[106 118 165 141 118 118 151 114] = (156)
[171 171 101 105 190 171 100 185] = (47)
[106  78 165 141 118 165 151 114] = (67)
[ 79 170  79 121 154  79  79 170] = (140)
[138 170 136 121 170 164 123 146] = (66)
count (140): [80] | 0
count (66): [170] | 2
count (47): [171] | 3
count (140): [79] | 4
count (156): [118] | 3
count (67): [79] | 0

[ 69 188 188  69] = (77)
[175  78 168  76] = (66)
[179 109 150  57] = (140)
[ 88 199  88 151] = (128)
[ 81 179  89 169] = (82)
[187 136 171 171] = (40)
[120 195 116  80] = (156)
count (77): [187] | 0
count (128): [88] | 2
count (40): [171] | 2
count (77): [188] | 2

[132 114 120 137 122 126 154 115 138] = (67)
[118 118 119 119 120 127 111 118 142] = (66)
[ 96  80 110 119 110 110 167 167 154] = (40)
[118 101 104 119 104 117 154  95 142] = (101)
[118 101 104 119 104 111 156 111 139] = (128)
count (40): [119] | 1
count (66): [118] | 3
count (40): [111] | 0

[146 108 146 146 146 108 108 169] -> (67)
[134 131 139 149 179 118 146 115] -> (70)
[126 121 135 145 155 134 130 125] -> (66)
[134 134 166 138 166 134 138 138] -> (40)
[131 124 138 146 162 130 134 132] -> (140)
[135 116 116 147 111 111  97 122] -> (82)
count (67): [108] | 3
count (40): [138] | 3
count (82): [116] | 2
count (40): [133] | 0
count (67): [146] | 4

[123 166 123 121 166 166 166 123 204] : (82)
[ 71 187 188 164 188 164 188 165 164] : (128)
[123 136 169 121 169 166 169 151 169] : (40)
count (82): [123] | 3
count (82): [166] | 4
count (40): [151] | 1
count (128): [189] | 0
count (40): [170] | 0
count (128): [164] | 3

[185 118 122 122] : (101)
[143 144 144 144] : (128)
[180 166 135 145] : (140)
[167 155 168 155] : (139)
[196 141 119 189] : (156)
count (139): [168] | 1
count (128): [144] | 3
count (139): [155] | 2
count (101): [122] | 2
count (101): [118] | 1
count (140): [180] | 1

[172 202  96  59 186 121 172 172 172  96  96  96 172]  (156)
[172 156 203  59 186  96 186 186 155 203 203 192 165]  (82)
[ 96 162  96  95  56 121 177  56  96 151 138  96  69]  (101)
count (101): [96] | 4
count (101): [121] | 1
count (82): [186] | 3
count (156): [96] | 4
count (82): [202] | 0

[191 107 200 126 144 182 158  94 158 158 127 110 157 142] : (77)
[141 149 125 119 162 159 153 139 141 125 141 154 152 125] : (47)
[ 97 186 101 104 169 134 197 181 104  97 169 190  99 135] : (66)
count (47): [140] | 0
count (77): [158] | 3
count (47): [125] | 3

[172 109 110 122  96 135  96 178  96] : (101)
[140 124 163 163 151 124 139 121 163] : (139)
[112 171 112 129 107 171 112 123 112] : (47)
[130 135 130 106 200 114 124 130 105] : (128)
[ 70 125 153 142  87  95 125 118 189] : (40)
[137 137 131 156 114  96 117 169 147] : (82)
count (128): [130] | 3
count (101): [96] | 3
count (47): [172] | 0
count (82): [169] | 1
count (139): [124] | 2

[180 146 148 153 166  98  97  87 163 167 136  91  89 177  75 160 163 160
 147 180  61 141  92 180 145 144 172  72 169  71 100 149 162 193  83 166
 167  65 163 163 147 109  75 177 140 180  63 187 196 173] = (82)
[115 153 152 130 106 138  85  64  88 125 167 174 178 123  66  89 109 150
 149 149  86  88 174 107  85  64  87 136 116 133  67 146 181 140  96 115
  61 195 149  86  75 154  74 139 133  66  78  84  78 146] = (70)
[156  96 150 103 174  72  92  79  61  81 179  63 141 169 151 186 142 129
  87 119 193 184 190  75 182 149 122 174 114 137 132 166  77 186  87 121
  80  77 191 134  69 110 192 175 171 132 136  83  78 155] = (101)
[116 144 138  60  68  87 164 110  78 159 191  70 141  97  92  72 116 113
  95 104 134 165 107 104 124 168 102  72  98 150 188  65 180 179 157  92
 194 130  81 111 148 182 191 135 188 160 133 133  71 106] = (40)
[193 180 148 115 137 162 118 101 138 154 136 168  68 107 138 171 192 134
 126 126 167 170 165  78 164 179  84 183 132 148  91 140 191 137 148 188
 136 151  63 114 171 188  85  79  77 117 112  83 179 162] = (140)
[179 192 120  79 112  63 174  80 166 164 125 127 181  81 127 184 156 115
 164 162 127 183 155 110 188 172 111 109 173 147  65 113 186 166 124 183
 194 192 176 140 128 155 167  68 179 189  90  93 104 106] = (156)
[144 100 116  67 152 117  70 122 172  64 104 128 161 191  80 185  90 111
 173 172 170 166 178 174 121  94 104 192  96 174 157 151 186 189 157 117
  74  80 169 101  65  80  86  96  76 125 128 119  83 194] = (47)
[ 65 137  66  67 110 113 134 159  65  84 133 137  70 194 141 109  79 135
 157  67 101 152  67  95 154 135  66 178  88 190 121  69 132 187 100 129
 139 104 186 118 179 144  81 146 135 186 168  63 101  96] = (77)
[114  62  76 161 166 121  68  91 132  75  94 139  94 156 135 177 170  87
  91  62  72 168  81 113 130  62 115  79 166  62 165  98  90 194 125 136
  99 155 183 159 170  79 147 144 163 124 180  77 182 100] = (139)
[ 77 125 159 131 151 145  71  65 196 153  79 166 161 115 162 156 111 107
 187 147  81 124 177 141 101 158 129 118 169  80 155 163 126  72  61 173
 163 142 194 152 147 151 127 159 102 111 171 171  86  91] = (128)
count (139): [115] | 1
count (156): [127] | 3
count (70): [115] | 2
count (82): [163] | 4

[145 122 134 141 118 106 122 117 112 146 110 122 147 150 127 147] -> (77)
[137  95 119 113 127  98 104 102  94 157 105 135 163 150 141 156] -> (156)
[148 115 139 140 114 107 116 112 101 159 105 122 157 154 115 156] -> (101)
[186 185 183 186 153 155 186 148 136 155 153  80 145 156  78 162] -> (139)
[149 119 152 159 113 156 129 130 119 157 123 112 119 148 119 165] -> (40)
count (40): [119] | 4
count (77): [111] | 0
count (139): [155] | 2
count (139): [186] | 3

[ 79 187 186 173 187 183 156 174 189 136 194 142 138 127 128  67 125 183
 117 143 185 189 174 182 186 190  71 109 185 102  67  76 142  67  69] -> (70)
[ 79 120 180 173 187 183 156 174 189 136 194 142 138 127 128 185 125 183
 117 143 185 190  85 186 192 198  71 110 185  99 165  76 133  66  64] -> (101)
[172 137  77  82  69  79 106  83  73 129  67 121 127 125 119  75 127  77
 131 119  72  67 168  76  71  65 185 141  74 154  97 177 104 185 191] -> (77)
count (70): [67] | 3
count (70): [187] | 2
count (70): [174] | 2
count (70): [185] | 2

[133 121 142 119 130 133 130] = (128)
[116 116 143 101 116 119 116] = (40)
[116 100 143 101 181 107 184] = (140)
count (140): [143] | 1
count (128): [133] | 2
count (128): [121] | 1
count (40): [116] | 4

[105 117 182 117  87 117 163 117]  (139)
[109 152 150 152 110 107 171 152]  (70)
[105 170 182 176  87 117 142 120]  (66)
count (70): [152] | 3
count (139): [117] | 4

[103 139 139 150 174  99 139  89] -> (139)
[ 90 104  99 123 176 160  70  97] -> (140)
[ 84 140 159 130 150 118 100 162] -> (128)
[189 179 139 141  84  73 150 142] -> (47)
[ 81  82 111 149 150 104 120 126] -> (66)
[ 76 100 136 138 160  99 134 120] -> (77)
[132  99 160 115 128  99 140  99] -> (67)
[161 110 179 135 141 125 175 134] -> (101)
[149 143 169 143 156 104 139 136] -> (70)
[157 126 140 115 124 133 165 141] -> (40)
count (67): [99] | 3
count (70): [143] | 2
count (139): [139] | 3

[132 141 121 118 116 111 118 107 115 100 108 104 101] = (70)
[127 115 117 115 133 115 117 126 117 121 115 123 116] = (67)
[142 106 115 115 113 112 109 114 117 109 120 115 118] = (66)
[132 141 121 118 116 111 118 107 115 100 116 124 108] = (139)
count (67): [117] | 3
count (67): [115] | 4

[142  80 147 138 153 156 106 130]  (70)
[147  95 160 123 199 134  97 157]  (77)
[132 122 135 125 147 127 120 133]  (67)
[143  89 152  89 152  89 101 152]  (139)
[143  89 152 130 174 151 111 132]  (128)
[139 111 148 121 179 127 105 143]  (140)
[146  90 155 127 153 140  99 142]  (101)
[139 120 147 116 187 118 106 146]  (40)
[143  55 146 156 125 188 108 115]  (66)
count (139): [152] | 3
count (66): [114] | 0
count (66): [156] | 1

[128 117 139 155 136] : (139)
[ 97 122 125 126 188] : (77)
[101 137 123 123 144] : (101)
[149 124 152 133 143] : (140)
[160 113 159 118 199] : (47)
[129 101 128 155 145] : (67)
[125 187 187 138 187] : (82)
[104 128 128 131 151] : (40)
[102 102 107 128 128] : (128)
[ 97  54 142 117 146] : (156)
[ 96 139 120  99 146] : (66)
count (128): [102] | 2
count (40): [151] | 1
count (128): [129] | 0
count (82): [187] | 3
count (101): [123] | 2

[132 194  98 120 120  93 114  98 115] = (156)
[ 78 113 131 131 130 131 131 152 138] = (139)
[122 164 125  55 116 133 107  55 134] = (66)
[ 77  77 125 181 125 133 149 189  77] = (70)
[122 155 125  55 116 114 155 181 134] = (47)
count (139): [131] | 4
count (47): [155] | 2
count (47): [181] | 1
count (156): [114] | 1
count (139): [113] | 1
count (70): [77] | 3

[158 133 114 135 106 120 108 113  61  93 123  63 182 125  70 102 196 101] = (70)
[171 127  99 137  99  93  98  93 147 164 137 153  96 126 143 129 118 124] = (66)
[164 134 105 131  86  89  84  84 142 167 117 161 111 124 138 137 108 136] = (156)
[ 98 128 151  92 192 171 178 195 107  92 135 114 154 138 114 116 161  92] = (139)
[134 122 108 128 114 109 110 110  83 136 145  93 166 140  85 116 183 110] = (77)
[152 129 127 119  97 113 100  99 132 159 112 108 110 123 153 139 174 130] = (128)
[ 98 128 151 122 192 171 178 195 107  92 134 184  85 135 186 147  81 140] = (140)
[103 128 149 130 175 173 157 169 175 100 128 178  92 133 168 169  75 136] = (67)
count (128): [113] | 1
count (67): [174] | 0
count (139): [92] | 3

[164 128 164 104 128 164 164 180 180] = (66)
[ 90  62  62  90  90  62  62  62 191] = (128)
[156 196  85 154  72  99 119 161  73] = (139)
[133 135  70 185 160  97 148  86 148] = (140)
[165 163  91 163 162 162 147 118  61] = (156)
[133 135 103 185 160  97 148 105 148] = (101)
count (156): [162] | 2
count (66): [164] | 4
count (156): [163] | 2
count (128): [62] | 5
count (139): [99] | 1
count (140): [149] | 0

[134 134 129 166 129] = (140)
[139 130 119 184 135] = (139)
[121 116 127 146 165] = (101)
[141 177 118 167 119] = (67)
[122 152 122 153 122] = (156)
[144 171 126 187 127] = (77)
[139 124 102 193 111] = (128)
[137 145 117 145 128] = (70)
count (156): [122] | 3
count (156): [152] | 1
count (70): [129] | 0
count (156): [123] | 0
count (140): [166] | 1

[128 126 127 126 125 127 125 128 128 126]  (67)
[124 161 125 190 182 184 194 130  78 133]  (139)
[127 135 126 130 131 128 130 195 131 126]  (40)
[126 126 127 126 125 125 125 125 131 128]  (101)
[128 126 128 126 129 126 127 127 126 126]  (128)
[129 127 129 129 127 127 127 127 129 129]  (47)
count (128): [126] | 5
count (47): [127] | 5
count (139): [133] | 1
count (47): [129] | 5
count (101): [126] | 3
count (128): [129] | 1

[165 172 177 170 203 169 182 110 155 157 154 156 123 135  90 122 142  80
 130 167 134 165 151 145 156 159 147] = (66)
[ 99 104 119 135  92 107 104 139 112 110 112 117 152 121 147 137 148 150
 159 112 152 110 115 131 139 116 148] = (77)
[165 133 177 170 203 169 182 110 155 157 154 156 123 135  90 122 142  80
 111 167 134 165 151 145 147 154 133] = (67)
[159 169 173 166 194 168 186 103 159 142 161 153 141 141  92 130 145  76
 146 169 147 163 152 150 156 159 147] = (139)
count (77): [110] | 2
count (67): [133] | 2

[ 84 114 115 112 112 132 123 141  78] -> (140)
[149 143 145 141 131 142 142 142 140] -> (67)
[ 76 121 132 140 129 163 151 140  53] -> (47)
[ 79 119 132 132 120 132  79 164  79] -> (77)
[ 77 119 128 133 125 157 119 125 125] -> (101)
count (67): [141] | 1
count (67): [131] | 1
count (77): [133] | 0
count (101): [119] | 2

[167  72 187 187  75 190  68 121 182 187 184  85  66 187  73 196 190  85
  80  79  71 184 190  72 183  82  70  81 100 186 176  75  64]  (47)
[167 196 187 168  75  72  68 121 182 187 184 196  66 188  78 196  83  85
  80  79 151 184 171  72 183 185 196  81 100  77  86 153 152]  (77)
[167  72 187 168  75  87  68  73  73  73 184  85  73 188  73 195  83  85
  80 196  71 184 190  72 152  82 190  86 100  77  86 184 152]  (140)
count (140): [184] | 3
count (140): [152] | 2
count (140): [73] | 5
count (140): [195] | 1
count (47): [187] | 4
count (77): [196] | 4

[103  87 119 125  93 123 141 131 187 149 104 126 137 133 101 131 128 131
 183 130 120  97 107 131  77 133 152 154 193 193 170 188 125 153 171 113
 134 104 119 100  97 147 111 150 153 116 163] = (156)
[135 163 144 137 164 145 124 133  94 122 156 140 127 135 103 137 135 135
  96 131 134 157 149 131 176 134 119 119  88 141 109 124 135 122 102 151
 129 150 137 131 161 124 146 120 151  90 110] = (70)
[108  96 121 125 101  96 137 129  89  96 104 126 104 126 108 130 127 130
 169 126 134 104 126 129  89 132 126 147 176 126 160 173 125 148 144 117
 132 109 144 106 104 142 104 144 147 119 154] = (47)
[107  93 118 127  93 118 143 132 181 146 103 123 139 130 100 127 129 130
 178 128 134 102 112 134  77 131 150 149 189 122 163 186 129 146 171 134
 136 130 127 100  97 144 116 148 148 134 161] = (77)
count (156): [119] | 2
count (70): [131] | 3
count (47): [104] | 5
count (70): [150] | 1
count (47): [95] | 0
count (77): [134] | 4
count (47): [89] | 2

